Each row below holds a small network's activations on one record, seen along a few directions.
After each row come some of the record's fields: B, P, S, G.
A field that a record lacks is written absent.
The largest differences between rows may come from other fields.
Strong random noise was added to every row along 6 fixed directions; ignore it. To show where, here is one row again and again, with new noise each time:
[ -36  149 -104  197  -41 -261  138  414  115  -62 -340  155  652 -127
  373   46  423 -262  543 -588  287  182]
[ 115 -115   97 -202 -251  215 -354 -457  -86   85 -117 -193  -46  217
 -120  -23 -279  301 -273  419 -135  -63]
[ 125   -1  -78   13 -170  -30  -84 -176 -171   39  250 -106   69   88
   43  -47 -211   74  -58   72 -225   67]
[ 178  -34  190  -46  -17   54 -207  -10   65  126   25   -1  173   13
   71  -42   62   12  115  -45   62   62]
[ -48 -148  209  -73  235  -32  -24   80  -50  -17  175  -74  -76 -196
   16   29   29  196  216   74   73  139]
[  56   13   67  336  203 -160  377   42 -220  -40 -194 -174 -217  523
  154   70   72  -15 -166   29 -482  383]
[-172  179   84 -125 -178  102    8  -86   90 -160 -275   52   67  118
   70   24   80 -165  -69  248 -130  -24]
[-168  -12   73 -233  -29  101  -10 -272 -194 -153  528 -122 -389 -100
 -139  -24 -353  150 -199  565 -368  -23]

[ 363 -192 -278  516  134 -470  284   86 -154  186 -154 -261  344  469
  351  -56   46   17  101 -652 -221  464] -> B=b2, P=p1, S=absent, G=g2
[ 216 -277  236  -56  372 -107  -34   12   39  166  380 -195 -177  -38
   80  -85 -106  108  130    5 -102  248] -> B=b2, P=p2, S=s1, G=g2
[  48 -157  334   40  367  193  -92  193  -42  125   -4   57 -348 -133
 -266   89  173  277   24   53  284  -57] -> B=b1, P=p2, S=s3, G=g1
[ 156 -185 -209    1 -266  -14  -86 -242  -45   86    1 -208  296  145
   62  -61 -283  231  -41  -78 -139    9] -> B=b2, P=p2, S=absent, G=g2
[-161 -358   92  -35  392  -39  104  -10 -145  -45  241 -176 -360 -239
 -194   49 -120  497   74  117  109   44] -> B=b2, P=p1, S=s3, G=g1
[-485  137 -260 -336  -97 -134   15  -18  196 -339  -15  133   86 -484
   10  -65   64 -266  185  135  291 -213] -> B=b2, P=p2, S=absent, G=g1
[-171  -24   51  -82  152 -108   91  -17   30 -100 -210  -83  -28  -45
  108   51    8   50   84  143   35  139] -> B=b2, P=p1, S=s1, G=g1
[  73   72   39  170  152 -137  147  214  -85  -18  245   65   60  -58
  106    1  137  -98  187 -210  -34  154] -> B=b2, P=p2, S=s3, G=g2
[-147   68  -62 -220  -48  -14 -111 -110  153 -100 -113   63   14 -127
  -21  -71   14 -125  -40  123  141 -107] -> B=b2, P=p1, S=absent, G=g1
[ 228 -195  103  134  108   44 -149  -10   34  269 -417  -93   41  238
  -50   40  114  198    5 -226  197   41] -> B=b1, P=p2, S=s2, G=g1
[ 179   17 -190  111 -184  -71 -111 -212 -205   74 -110 -122   59  279
   10    0 -146   81 -159   18 -136   68] -> B=b1, P=p2, S=absent, G=g2
[-236  203 -289  424   68 -237  584  481   -6 -190 -426  167  225  114
  193  117  379 -261  183 -525   12   83] -> B=b1, P=p1, S=s3, G=g1
[ 156 -197  257  215  228  202  224  201  137  197 -192  -44 -112  270
  -63   50  125  129  -90 -240 -100   29] -> B=b2, P=p2, S=s2, G=g2
[-161  -95   44  181  136   85  101  162 -103  -56 -752  -15   11   90
 -120  227  255  369   63  -42  320   -9] -> B=b1, P=p2, S=s3, G=g1
[ 511 -111  266  128  181 -104 -424  358   81  404    7  137  487 -293
  169   23  319   61  513 -601  654  180] -> B=b2, P=p1, S=s4, G=g2
[  27  371  -94   51 -252  -39 -151  -45 -104  -91 -122  200  189   39
   87   43  116 -271  -19  105   74  -24] -> B=b2, P=p2, S=s4, G=g1
[-183 -152 -324  114  107 -297  289  143 -191 -135  306 -130  169 -308
  113   20 -126  209  354 -268   30  136] -> B=b2, P=p2, S=absent, G=g1
[ -35  516 -123  242 -145   36  146  131 -203  -97  133  304 -290  153
  -78   89  128 -472 -313  110 -223 -110] -> B=b1, P=p2, S=s4, G=g1
[-198  346 -117 -231 -416  203 -296   54   96 -144  -44  356  284 -432
 -121   27   95 -205  115  110  409 -425] -> B=b1, P=p2, S=s3, G=g1
[-107  151 -444  102 -204 -263  210  -79 -113 -117    4  -59  181   66
  166  -45 -110 -240   10 -142 -196   83] -> B=b2, P=p2, S=s1, G=g1
[-411  178 -389 -118 -275   11  147  -96 -195 -320  226   81 -120 -308
 -180   52 -249   27  -99  251  -52 -280] -> B=b2, P=p2, S=s3, G=g1
[  86   42  -49   97  -98  -37   38  -58  -91   -1 -115  -65   91  202
   81   18  -24    1  -40  -33 -159  124] -> B=b2, P=p2, S=absent, G=g2
[ -95 -107 -218   64    5  -55   16  -63 -395  -56  306 -120 -188 -201
 -184   58 -243  389   15  120   21  -42] -> B=b1, P=p2, S=s3, G=g1
[ 302   -8  503  114  298  213 -347  411   98  325 -226  248    5 -176
 -105  149  447   63  264 -211  608   -8] -> B=b1, P=p2, S=s4, G=g1
[-170  113  341 -234    3  376   -7   69  440  -35 -332  217  -93   24
 -116    2  234 -231 -141  160   79 -240] -> B=b2, P=p1, S=s2, G=g2
[  99   -2  348 -124  240   36  -61 -170   90   17  143  -48 -377  233
  -10  -93   14 -123 -218  321 -253  161] -> B=b2, P=p1, S=absent, G=g2
[ 153 -120  268   33  293  -22    0  109  141  114  152    2  -81   27
   43  -78  163  -44   75 -136   33  103] -> B=b2, P=p1, S=s3, G=g2
[  74   75 -173  -11 -236  100 -136  136  103  114  249  182  269 -270
  -65  -67   11 -126  148 -330  222 -279] -> B=b1, P=p2, S=s2, G=g1
[ -54  217 -140  280   58  -69  299  488 -123  -63  366  264  129 -283
   26   78  172 -180  257 -398   64  -40] -> B=b1, P=p2, S=s3, G=g1
[ 304 -126   84   87   78   76 -233  174  128  307   46   88  133  -88
  -79  -62  155   12  143 -399  335 -103] -> B=b1, P=p2, S=s2, G=g1
[-126  143  -13  222  114  -80  473   85  -55 -154  -26  -23 -159  319
  123   20   69 -242 -126   49 -466  190] -> B=b2, P=p2, S=absent, G=g1
[  -3   16 -414    2 -439 -157  -75 -213 -128  -69 -164 -129  536   36
  188    2 -205  134  120 -169  -12   35] -> B=b2, P=p1, S=absent, G=g2
[-444   -6 -359  -74 -114 -124  174  -60   33 -270 -528  -35  -19  -50
  -40   56   33   37  -50   40  160 -166] -> B=b1, P=p1, S=s2, G=g1
[ 291 -228  234  175  262  -25   71  -38   -2  189  -25 -200  -98  382
   68  -38    7  126  -69  -63 -242  275] -> B=b2, P=p2, S=absent, G=g2
[  53   -9  -54   57  136 -186 -170    3 -160   29 -103   10 -109  -93
  -18   57   89   96   27  -17  303   76] -> B=b2, P=p1, S=s4, G=g1
[-273    3  418 -364  158  140    3   81  374 -195  -61  101  -11 -238
   66    5  153 -105  176  283   71  -23] -> B=b2, P=p1, S=absent, G=g2

Which values does each new row have?
[ -39   75   -9  242   88   31  267  332  182   46 -530  159  151  132
   38   72  382 -188   77 -456  179  -22] -> B=b2, P=p2, S=s2, G=g1
[ -72  -24 -189 -186 -245   85 -328 -184   56   16 -142   70  183 -229
 -154  -34  -65  134  -10    1  422 -306] -> B=b2, P=p1, S=s3, G=g1
[  89  169  195 -223 -175  164 -249  -54  251   34   97  162  149  -40
   39  -89   32 -259  -14  121    5 -129] -> B=b1, P=p1, S=absent, G=g2
[ 564  -69    6  377   70   48  -84  160 -149  419  406   43   55  168
  -88  -71  -27   60  -57 -475  -30   14] -> B=b1, P=p2, S=s3, G=g1
[  92   37  153 -212 -135  212 -116 -123  296   72  200   64   -9   66
  -18 -133  -80 -221 -153   86 -191 -132] -> B=b2, P=p1, S=s2, G=g2
[-334 -227   77   20  212   50  340  352  152 -139 -435  -39  134 -216
   40  199  190  285  343 -216  245   21] -> B=b2, P=p2, S=s2, G=g2
[ 105   39 -178  314   94 -157  281  128  -82   66   -9  -13 -130  296
   47  -33   66 -176 -157 -287 -233   99] -> B=b1, P=p1, S=s2, G=g1
[ -86  107  192  187   56  134  176  311 -120  -85 -147  120  -16   -5
   -7  196  226   61  125   -8    2   52] -> B=b1, P=p2, S=s3, G=g2
[ 135  -36  262 -126    1  287 -282    3  278  196 -264  129  -21   36
 -173  -25  181  -49  -58  -14  274 -226] -> B=b1, P=p2, S=s2, G=g1
[-152  162   59  -84  -19  152  246  104  282  -74  292  166 -101  -31
  -10  -98   22 -408  -78   14 -254 -175] -> B=b2, P=p2, S=s2, G=g1
[-140  116   22   73    5   42  217   44   38 -130 -300   43 -232  267
  -26   74  123 -170 -208  112 -198  -19] -> B=b1, P=p2, S=s2, G=g2
[ -50  170 -301  124 -212 -197  274  -43   13 -131  -59  -11  241  216
  220  -66  -40 -320  -89 -138 -331  105] -> B=b2, P=p1, S=absent, G=g2
[ 164  -52  144  201   43  109   45  117  160  150 -502   19   33  381
    7   54  268  -71 -117 -225   -3   39] -> B=b1, P=p2, S=s2, G=g2
[-227   99 -166  -23 -220   52  184   51   28 -171 -127   34   69  -11
   22   64  -25 -107  -19   27 -141 -108] -> B=b1, P=p2, S=s2, G=g2
[  73  194   84   56 -191   34 -276  -77 -201  -22 -523   47  114  161
   46  190  122   80  -36  245  172   75] -> B=b1, P=p2, S=s4, G=g2
[  99  153  299  162  238  177  230  226  119  101  129  156 -377  242
  -75    4  183 -326 -207    0 -283    7] -> B=b1, P=p2, S=s2, G=g1
[-324  -34   66   31  484 -173  257  388 -127 -213  303  127 -263 -540
  -92   87  220   78  351  -64  318   57] -> B=b2, P=p2, S=s3, G=g1
[ -75  225  -40   99  179 -216  370  154  101 -135  335  114 -148   58
  161 -138  123 -534  -37  -83 -326  147] -> B=b2, P=p1, S=absent, G=g1
